Each row below holds a small network's activations on one input, seen along a few directions.
In each table, some parts of the input vary, and every possible input appears once, in random order.
Descriptions start from the smaller parts, as in this example, which fits no table here: one of 2 separate values, together with either a single point or one of 11 places around a ring or (one of 4 places along a line, together with one of 8 places around a ring).
Shared parts are said once, and a part with two or three values counts as separate values.
In the rows, zero is written as 128.

Other details of the inputs vary at random and push rows far along three fixed directions, the same in every table; ignore that.
These rows show it; all are for the same input, with only those details redrawn:
[163 137 111 148 145  91 140 100 144 162  81]
[140 135 139 100 136 118 120 128  96 146 151]
[133 132 149 108 139 130 118 139 108 138 166]
[152  99 149 106 147  97 104 120 127 189 102]
[136 165 123 159 142 137 152 133 138 101 164]

A family of inputs:
row 1: [135 165 121 157 145 134 153 134 136  95 163]
row 2: [114 154  99 144 108 140 165 117 122  99 104]
row 3: [138 133 137 101 144 116 118 127  93 143 150]
row 4: [115 113 134 105 106 129 110 131 110 128 148]
row 5: [124 157  88 140 113 143 150 120 130  93 104]
row 6: [100  58 181 202 148 153 118 161 239 136 118]
row 7: [107 115 131  95 116 136 127 127  94 131 113]
row 8: [141 135 139  97 136 116 121 130  97 144 150]
row 9: [101 115 144 102 107 151 127 143 108 127 133]
row 10: [121 153 102 151 117 147 135 130 143  81 136]
row 11: [126  84 133  92 120 105 113 110 114 182  51]
row 12: [ 75  79 193 143 133 182 109 183 161 101 203]
row 13: [113  65 162 194 153 134 104 147 232 136 110]
row 14: [143 127  91 138 113 113 137 105 152 147  43]
row 15: [119 149 101 152 103 129 164 112 123 102 118]
row 16: [141 134 141 101 132 119 120 129 100 149 150]
row 17: [117 119 131 100 111 143 101 140 115 119 144]
row 18: [138 120  96 139 126 115 131 106 152 140  48]
row 19: [140 133 135 100 144 111 120 127  96 142 144]
row 20: [140 118 102 148 128 112 119 110 161 133  70]
row 21: [133 132 149 108 139 130 118 139 108 138 166]
row 22: [119 118 132  99 107 141 101 140 117 125 140]
row 23: [125 151  94 151 108 124 147 111 128  97 127]
row 24: [123 156  92 139 109 146 149 123 132  94 108]
row 25: [139 165 123 155 137 134 153 133 140 102 159]
row 26: [116 145 100 153 115 128 161 110 119  96 118]
row 27: [118 148 103 158 115 134 145 121 136  85 143]
row 28: [139 134 138 100 140 117 119 127  94 145 150]
What is each input in this table made of?
Answer: one of 4 places along a line, together with either one of 2 separate values or one of 5 places around a ring
The inputs of row 19 and row 8 match in every part but the place on the line of 4. If row 26 is changed in the same way as row 19 into row 8, which row does it become?
Answer: row 6
Start at row 22 and move only the place on the ring of 5, one step at a time. The first step leads to row 14. Which rows follow, in order?
Answer: row 9, row 15, row 4
Which other rows agree with row 5 in the place on the line of 4? List them by row number.
Answer: row 1, row 10, row 11, row 12, row 27, row 28

A family of inputs:
row 29: [138 110 144  91 134 117  99 133 117 162 118]
row 30: [163 167  75 165 131  96 157  94 150 122  75]
row 31: [144 164 107 181 143 128 169 118 161 112 110]
row 32: [155 170  84 169 132 115 160 104 154 117  86]
row 33: [115 160 129 123 120 148 151 137  91  92 192]
row 34: [119  91  98  69  84 101 114  95  86 167  26]
row 35: [128 165 103 108 107 136 135 124  87  97 162]
row 36: [111 159 121 117 109 146 143 133  91  89 173]
row 37: [132 104 141  93 123 122  98 130 117 160 115]
row 38: [151 163  99 176 142 113 169 108 156 120  91]
row 39: [129 103 153  99 132 116 117 127 108 169 120]
row 40: [ 93 142  93  97  76 157 144 123  81  86 116]
row 41: [137 108 151  97 144 115 109 129 109 167 121]
row 42: [ 88  75 203 203 157 188 110 192 243 107 185]
row 43: [134 100 138  95 128 114  92 126 116 156 121]
row 44: [142 108 142  93 133 116  98 131 117 164 123]
row 45: [122  89 169 184 158 133 128 147 209 147 115]
row 46: [129 171 110 109 124 141 135 130  89  95 167]
row 47: [131  99 150 102 137 108 111 124 108 165 126]
row 48: [113  86 105 148 109 124 127 111 169 139  31]
row 49: [140 106 149  98 144 110 107 128 110 166 126]
row 50: [154 162  97 176 141 108 166 106 156 119  96]
row 51: [100  89 190 119 148 155 103 167 138 135 186]
row 52: [128  97 145 100 121 115 105 125 112 162 121]
row 53: [ 98 151 146 128 119 179 123 169 122  61 231]
row 54: [115 156 116 120 113 140 138 128  89  88 178]
row 55: [131 102 140  94 128 118  94 128 115 156 116]
row 56: [131 168 109 111 124 137 132 130  91  93 173]
row 57: [142 156  85 176 126 109 163  95 148 113  82]
row 58: [133 153 112 188 138 124 168 119 165 102 125]
row 59: [129  91 173 187 167 144 121 158 219 143 134]
row 60: [127  96 145  99 122 111 104 126 112 159 121]
row 61: [123 166 108 108 108 140 135 128  90  93 160]
What is each input in this table made of?
Answer: one of 3 separate values, together with either a single point or (one of 2 separate values, together with one of 5 places around a ring)
The inputs of row 44 and row 56 match in every part but the choice among 3 separate values. If row 52 is changed in the same way as row 44 into row 56, which row does it become?
Answer: row 54
Change only the choice among 2 separate values in row 43. List by row number the other rows that result.
Answer: row 55
Which other rows agree with row 36 in the choice among 3 separate values? List them by row number.
Answer: row 29, row 30, row 34, row 38, row 45, row 50, row 53, row 58, row 60, row 61
Start at row 37 and move only the place on the ring of 5, one step at a time. The first step leads to row 42. Which rows follow, in order?
Answer: row 39, row 31, row 32
Change only the choice among 3 separate values in row 47. List by row number the other rows that result.
Answer: row 33, row 58

A family of inputs:
row 62: [128 152 116 159 148 115 162 112 127 104 125]
row 63: [131 100 155 147 135 119 136 136 164 157 124]
row 64: [116 148 120 106 107 141 117 139  94  84 200]
row 65: [122 143 108 167 135 117 155 107 125 104 127]
row 66: [129 103 162  89 122 124 103 146 113 150 158]
row 67: [133 106 158 143 153 103 135 133 152 155 108]
row 68: [149 161 110 150 138 119 157 125 137 111 121]
row 69: [141 168 123  93 125 138 131 136  85 119 155]
row 70: [127 158 122  97 132 146 139 127  76 122 158]
row 71: [134 107 129 145 144 132  93 133 167 137 119]
row 72: [124 148 124  99 134 134 147 125  72 116 161]
row 73: [143 157  99 158 115 133 138 112 140 114 122]
row 74: [136 168 120 155 139 124 162 123 132 114 125]
row 75: [108 137 102  85  88 144 141 118  75 124 102]
row 76: [126  90 147 153 132 123 127 128 161 156 120]
row 77: [141 116 133 136 157 126 101 135 169 141 111]
row 78: [116 143  98 144 103 153 142 125 145  95  93]
row 79: [137 102  92  48  92  80 103  93  70 165  43]
row 80: [126  98 144 153 146 142 116 131 160 155 116]
row 81: [101 142 107 150 104 145 155 121 135  93  99]
row 82: [148 164 103 143 137 112 148 127 139 102 128]
row 83: [139 162 111 155 119 132 163 119 139 123 128]
row 84: [129 153 121 160 123 109 166 116 133 109 135]
row 85: [155 124  64  31  81  68 103  69  45 183   7]
row 86: [136 149  90 153 131 120 134 114 134  94 130]
row 87: [128 100 147 153 130 137 119 131 166 159 120]
row 88: [123  80 125  65 101 106 100 115  94 170  60]
row 89: [117  99 161 100 135 156  80 152 115 142 166]
row 90: [139 106 152 141 152 115 139 137 156 162 107]
row 91: [123  90 145 154 147 130 124 130 155 149 120]
row 92: [131 162 114 156 146 127 155 113 128 109 123]
row 93: [132 165 128  95 125 142 147 136  78 125 161]
row 94: [144 117 137 137 131 119 105 136 174 146 118]
row 95: [130 109 158 148 135 117 124 131 163 156 118]
row 96: [121 104 156  82 147 131  88 152 110 130 169]
row 97: [137  94 139 149 130 116 112 126 164 150 111]
row 98: [ 97  98 182 108 123 154  95 155 115 135 194]
row 99: [ 97 133 111 151 106 136 162 123 132  87 107]
row 100: [136 110 131 143 128 127  96 131 170 140 123]
row 101: [ 96 141 146 121 112 147 136 141  87  87 212]
row 102: [151 173 101 141 136 124 140 128 142 108 124]
row 103: [124 106 160  86 122 125  93 154 118 134 176]
row 104: [126 154 125  97 134 140 131 135  79  99 174]
row 105: [145 167 108 151 118 133 147 123 143 111 132]
row 106: [135  94 136 149 146 121 109 127 158 146 108]
row 107: [ 93  96 182 109 140 162  91 159 111 129 195]
row 108: [105 134 100 149 104 144 167 123 134  97  99]
row 109: [140 115 143 140 157 137 109 136 162 146 113]
The inputs of row 104 and row 62 match in every part but one. If row 105 is changed in the same way as row 104 into row 62, which row does it become?
Answer: row 95
The inputs of row 101 and row 97 match in every part but one. If row 107 is changed in the same way as row 101 into row 97, which row does it become?
Answer: row 89
What is each input in this table made of?
Answer: one of 2 separate values, together with one of 4 places along a line, together with either a single point or one of 5 places around a ring
Change only the place on the line of 4 in row 74. List by row number the other rows that result.
Answer: row 69, row 93, row 102
Change only the choice among 2 separate values in row 73. List by row number the other rows that result.
Answer: row 97
Change only the choice among 2 separate values in row 74. List by row number the other rows that result.
Answer: row 67
Change only the place on the ring of 5 in row 63. List by row number the other rows that result.
Answer: row 72, row 76, row 90, row 91
